Each row below holds a small network's activations on one record, seen along a few directions.
Here are examples, each followed by its value of one field, N.
The largest differences between rows may come from other fields.
In the rows, zero is written as 500.
Strong random noise was added to every row along 4 fixed directions; ignore it. To show where, here is one row again and again, with new noise each time:
[376 628 596 288 628 570 458 733 706 555 315 637 619 329 580 630 556 571
 569 365 351]
[755 484 306 531 389 420 522 460 324 341 408 525 337 412 528 517 646 400
 497 356 543]
[386 404 431 468 406 468 579 465 498 569 482 485 497 710 493 483 389 494
 412 714 585]
[750 286 413 727 289 440 509 387 309 510 680 513 518 612 371 351 399 259
 385 813 532]
[356 546 421 464 474 518 463 496 464 527 574 465 431 435 515 471 396 594
 453 514 475]
[761 440 431 723 376 502 373 452 292 466 762 525 484 283 390 348 433 336
 446 586 383]

[558 521 353 598 533 530 482 408 383 425 592 427 370 341 572 434 611 608
 543 396 532] => n4
[652 428 382 565 518 478 585 413 484 418 423 549 479 536 573 503 688 458
 574 437 563] => n17
[427 562 482 439 594 479 482 538 567 537 454 467 542 497 525 522 506 658
 507 414 507] => n14
[532 395 519 572 522 475 546 498 536 565 488 503 665 706 445 403 531 471
 488 693 544] => n21
[389 537 570 515 632 615 428 609 643 573 587 521 655 344 555 456 499 586
 578 539 378] => n9
[569 563 543 672 613 628 330 520 523 530 780 539 567 214 501 394 525 510
 561 489 309] => n24
[704 387 658 557 496 426 427 588 503 514 498 543 664 516 431 461 538 328
 444 544 477] => n19
[382 438 563 537 546 481 435 504 534 591 615 427 614 588 435 369 400 582
 446 689 508] => n21
[476 464 651 522 645 550 512 615 658 639 467 572 744 539 517 455 526 524
 528 644 441] => n18
[439 604 402 466 482 421 422 450 335 394 609 425 305 337 559 510 442 583
 443 343 490] => n9
[540 494 481 426 496 387 477 527 380 431 373 475 432 501 495 515 546 555
 452 347 569] => n16
[629 405 601 612 491 498 393 578 463 532 613 521 632 460 463 436 432 394
 473 623 431] => n11
[591 543 518 604 528 468 404 508 417 537 659 467 510 346 437 452 435 530
 457 508 420] => n25
[186 466 471 398 570 430 617 537 643 577 362 409 515 781 589 520 482 708
 473 598 622] => n5
[601 427 460 487 506 421 540 471 466 437 371 533 472 618 561 558 593 468
 505 422 589] => n8
[509 591 488 532 543 536 414 451 436 455 667 537 451 206 527 481 481 538
 561 401 379] => n17
[488 587 472 408 595 479 423 572 493 430 425 437 423 410 594 563 639 648
 512 297 511] => n24
[450 444 569 404 580 460 603 600 682 626 297 543 663 752 530 583 535 546
 471 619 579] => n25
[663 398 430 568 477 405 562 477 441 425 409 477 456 653 536 507 695 479
 497 512 586] => n15
[509 591 421 541 549 477 409 523 480 471 587 494 436 321 516 476 478 557
 486 350 441] => n2
[641 470 290 588 418 466 569 406 388 423 497 484 420 530 535 456 592 462
 495 498 556] => n5
[458 550 602 450 631 536 475 642 686 615 430 558 668 530 504 525 528 558
 526 562 445] => n1
[536 511 473 529 436 422 454 411 290 450 615 483 342 422 503 487 404 478
 417 490 520] => n4
[558 389 553 640 540 578 461 483 558 576 657 518 675 470 472 409 483 480
 552 684 446] => n8
[679 431 633 527 539 416 399 603 455 501 467 545 640 429 430 456 531 433
 463 479 445] => n16
[414 593 408 570 563 528 429 449 425 491 648 467 383 364 507 396 497 607
 484 425 469] => n23
[763 439 483 647 543 549 471 507 477 459 541 552 556 344 532 472 673 428
 584 483 456] => n6
[279 407 730 374 585 524 519 654 711 698 400 545 738 777 506 526 404 534
 449 793 517] => n15
[403 661 376 419 497 440 469 474 436 428 524 484 291 314 552 561 418 593
 493 331 504] => n2
[629 642 497 517 589 466 368 560 443 442 551 498 488 184 484 519 553 577
 550 260 368] => n14
[696 561 501 594 521 534 451 504 435 457 621 630 496 168 484 475 582 398
 548 430 353] => n18
[566 484 402 693 519 545 458 453 459 460 688 450 476 358 548 416 555 550
 577 495 433] => n11
[315 597 722 349 645 541 340 718 702 642 488 555 691 407 460 536 374 619
 504 508 358] => n20
[532 456 594 432 567 468 489 586 608 509 365 587 611 626 540 568 570 452
 524 500 499] => n12
[614 598 372 467 536 437 514 489 488 389 399 477 411 420 546 566 664 566
 578 316 518] => n20
[393 570 439 502 584 536 497 502 587 563 539 442 508 527 532 473 514 661
 506 531 516] => n1
[370 547 353 584 514 442 447 373 328 488 687 286 342 542 508 339 436 719
 393 506 589] => n23
[521 571 571 526 546 500 360 519 423 502 683 517 476 256 503 509 426 521
 464 442 375] => n6
[590 416 683 551 593 516 430 643 663 572 510 584 763 529 469 506 574 454
 558 615 368] => n12
[384 611 624 428 588 559 461 615 579 531 472 505 606 438 500 548 454 588
 511 448 413] => n19

Which value of N does each new row have?
[523 403 598 585 515 504 455 545 557 648 611 518 652 546 408 433 384 475
 431 736 480] => n25
[362 433 444 457 572 508 678 483 642 546 332 496 514 719 631 567 642 637
 570 572 613] => n4
[565 554 561 578 638 558 427 595 518 551 551 549 633 313 491 428 581 548
 538 442 380] => n18
[519 447 302 543 388 338 565 401 343 414 454 383 285 666 517 496 477 562
 425 473 674] => n2
[407 438 528 487 542 465 512 511 539 578 505 412 579 753 530 486 486 594
 421 650 576] => n24
[550 437 457 587 526 506 560 472 553 582 522 496 582 609 493 465 517 524
 487 645 549] => n25
[524 508 485 503 573 530 483 533 601 532 489 529 576 407 500 503 548 565
 565 482 476] => n14
[641 458 696 459 522 399 472 668 493 545 368 584 665 595 429 532 533 370
 428 586 452] => n23
[266 425 477 572 531 509 529 411 492 623 643 376 498 646 497 354 351 661
 426 743 607] => n18
[564 412 373 531 354 346 576 329 356 463 540 467 356 658 446 501 389 433
 399 625 654] => n14
[525 442 501 542 553 480 515 517 551 530 490 472 568 576 505 432 593 531
 486 611 546] => n23
[292 779 515 181 636 534 487 637 633 462 275 635 376 251 644 709 580 647
 588 210 398] => n23
[470 504 550 486 518 440 447 551 496 578 514 456 543 624 460 475 417 552
 402 589 526] => n1
[294 506 602 376 624 536 531 622 725 666 385 544 631 588 525 564 444 628
 507 611 518] => n25
[534 394 477 477 466 330 567 475 433 485 363 470 450 811 505 491 542 464
 366 572 669] => n23
[431 536 603 432 580 474 458 641 624 574 413 539 559 537 496 558 504 578
 500 510 458] => n1
[279 522 698 391 626 563 385 647 675 632 527 511 687 518 507 510 385 620
 513 595 411] => n12
[641 459 363 567 482 423 571 430 421 470 435 462 428 602 516 491 583 518
 476 493 628] => n25
[491 548 478 505 464 485 381 538 387 491 600 493 443 341 471 450 391 518
 436 459 421] => n5
[561 547 434 510 460 457 475 437 471 457 581 532 420 411 469 511 463 464
 506 510 487] => n20
